These are the activations of a small neural network, seen along a few directions. Each row is one input.
In each table, some parts of the input vary, and every possible input appears once, in random order.
A made-up example of a description, with smaller parts first: one of 8 places around a ring, together with either a single point or one of 9 places around a ring or (one of 3 separate values, together with one of 4 places along a line).
Shared parts are said once, and a part with two or three values counts as separate values.
(in the rows, 100 means zero)

A family of inputs:
r1: 80; 103; 112; 109; 104; 115; 72; 109; 100; 92; 97; 103; 102; 87; 89; 99; 64; 100; 103
r2: 73; 90; 105; 106; 91; 117; 75; 102; 115; 87; 101; 110; 112; 85; 83; 99; 45; 113; 126
r3: 113; 65; 116; 90; 88; 105; 77; 89; 138; 107; 107; 109; 118; 137; 93; 101; 110; 145; 135
r4: 123; 93; 100; 99; 95; 100; 103; 90; 97; 115; 100; 103; 91; 140; 113; 99; 165; 110; 97
r5: 88; 99; 107; 86; 111; 111; 102; 120; 96; 102; 97; 113; 124; 62; 77; 117; 45; 102; 74
r6: 93; 136; 63; 85; 114; 99; 158; 97; 82; 105; 92; 112; 104; 57; 112; 107; 93; 81; 70
r7: 118; 77; 123; 91; 99; 104; 74; 96; 123; 110; 106; 103; 107; 139; 96; 98; 130; 131; 114
r8: 87; 118; 105; 110; 104; 105; 80; 113; 81; 90; 92; 102; 98; 92; 97; 101; 82; 82; 90
r9: 109; 112; 82; 111; 95; 80; 133; 80; 102; 96; 107; 77; 74; 104; 124; 86; 142; 85; 112
r10: 106; 76; 122; 109; 99; 89; 75; 102; 116; 94; 110; 76; 92; 112; 94; 87; 97; 104; 121
r11: 100; 64; 116; 108; 87; 91; 78; 95; 131; 89; 112; 83; 104; 111; 90; 88; 77; 117; 142
r12: 81; 86; 100; 84; 98; 111; 104; 112; 112; 100; 101; 122; 134; 60; 72; 115; 26; 115; 96
r13: 94; 114; 100; 86; 111; 101; 109; 124; 77; 101; 90; 111; 120; 68; 86; 118; 63; 85; 61
r14: 88; 122; 87; 112; 105; 108; 100; 99; 74; 96; 91; 103; 83; 91; 111; 101; 100; 74; 88
r15: 94; 119; 80; 88; 113; 105; 129; 112; 71; 108; 88; 111; 105; 68; 100; 116; 80; 78; 59
r16: 88; 140; 69; 109; 105; 103; 130; 83; 85; 93; 96; 104; 81; 80; 123; 94; 112; 78; 96
r17: 111; 91; 115; 111; 97; 79; 83; 106; 97; 93; 106; 75; 89; 118; 100; 89; 114; 87; 107
r18: 122; 91; 117; 94; 96; 94; 83; 102; 105; 110; 103; 102; 104; 145; 102; 99; 147; 116; 99
r19: 112; 95; 98; 114; 96; 85; 103; 94; 90; 99; 104; 76; 75; 114; 113; 90; 132; 80; 105
r20: 119; 111; 84; 96; 95; 94; 133; 77; 110; 112; 102; 105; 87; 130; 123; 96; 174; 114; 103
Changing only one part turns r20 into r7. The same change can be made to r6. Which row results?
> r5
Describe the family of inputs behind these rows.
> one of 4 places along a line, together with one of 5 places along a line
A walk changes only the place on the line of 4. It starts at r3 and steps to r11. List the rest of the walk in order.
> r2, r12
Change only the place on the line of 5 in r17. List by row number the other rows that result.
> r9, r10, r11, r19

A family of inputs:
r21: 102; 94; 124; 92; 106; 114; 69; 115; 101; 106; 97; 114; 115; 112; 85; 109; 94; 117; 88
r22: 131; 68; 118; 77; 91; 94; 95; 100; 126; 120; 106; 112; 124; 146; 92; 108; 141; 143; 104
r23: 82; 99; 102; 90; 105; 124; 90; 118; 88; 104; 90; 127; 123; 72; 78; 120; 47; 104; 77
r24: 79; 113; 77; 65; 111; 117; 145; 112; 103; 107; 92; 139; 147; 30; 77; 128; 21; 113; 68
r25: 57; 127; 77; 101; 108; 114; 116; 108; 89; 82; 92; 114; 112; 30; 89; 106; 9; 80; 94
r26: 115; 82; 119; 99; 88; 103; 76; 96; 118; 107; 104; 107; 105; 146; 98; 98; 140; 130; 116
r27: 141; 60; 106; 80; 86; 91; 112; 72; 149; 123; 114; 102; 108; 163; 110; 95; 179; 157; 133
r28: 117; 71; 111; 132; 81; 75; 82; 68; 133; 87; 121; 53; 58; 148; 123; 64; 156; 104; 165
r29: 62; 126; 78; 86; 108; 126; 126; 108; 96; 95; 91; 135; 128; 32; 83; 119; 19; 102; 80
r30: 118; 81; 123; 70; 109; 105; 89; 119; 109; 118; 99; 118; 135; 112; 78; 119; 96; 130; 76
r31: 96; 96; 124; 108; 105; 102; 58; 114; 94; 92; 99; 91; 100; 109; 91; 96; 83; 94; 103
r32: 55; 122; 81; 115; 106; 100; 116; 109; 89; 73; 99; 90; 98; 21; 89; 95; 4; 64; 101
r33: 110; 147; 67; 95; 111; 102; 149; 90; 67; 115; 88; 114; 82; 101; 129; 107; 166; 78; 58
r34: 98; 86; 102; 68; 108; 115; 109; 122; 96; 116; 92; 131; 142; 71; 72; 130; 48; 117; 65
r35: 109; 84; 118; 115; 87; 91; 65; 94; 111; 92; 106; 85; 89; 142; 104; 86; 128; 106; 131
r36: 102; 144; 71; 127; 107; 77; 138; 90; 58; 90; 96; 67; 50; 87; 136; 85; 146; 38; 80
r37: 105; 149; 66; 111; 110; 91; 139; 89; 59; 100; 89; 92; 65; 97; 136; 95; 155; 55; 72
r38: 74; 96; 106; 120; 102; 99; 80; 118; 81; 81; 99; 81; 92; 60; 85; 96; 29; 65; 99
r39: 93; 92; 128; 123; 103; 88; 59; 115; 93; 82; 106; 67; 84; 98; 91; 85; 75; 77; 110
r40: 125; 73; 107; 102; 83; 100; 93; 68; 141; 111; 112; 98; 89; 163; 117; 85; 178; 144; 145
r41: 127; 134; 65; 73; 114; 94; 170; 94; 73; 128; 91; 119; 101; 100; 123; 117; 168; 91; 45
r42: 106; 80; 123; 130; 85; 78; 65; 96; 109; 83; 113; 61; 74; 131; 104; 76; 119; 89; 138
r43: 77; 101; 102; 105; 104; 112; 79; 117; 82; 90; 92; 105; 107; 70; 85; 107; 36; 82; 92
r44: 119; 76; 106; 118; 83; 88; 81; 67; 134; 97; 113; 77; 73; 160; 123; 73; 166; 121; 159
Describe the family of inputs behind these rows.
> one of 4 places along a line, together with either a single point or one of 5 places along a line
Changing only the place on the line of 4 turns r22 into r35. The same change can be made to r41. Which row results?
> r37
Change only the place on the line of 5 in r27. List by row number the other rows that result.
> r22, r24, r30, r34
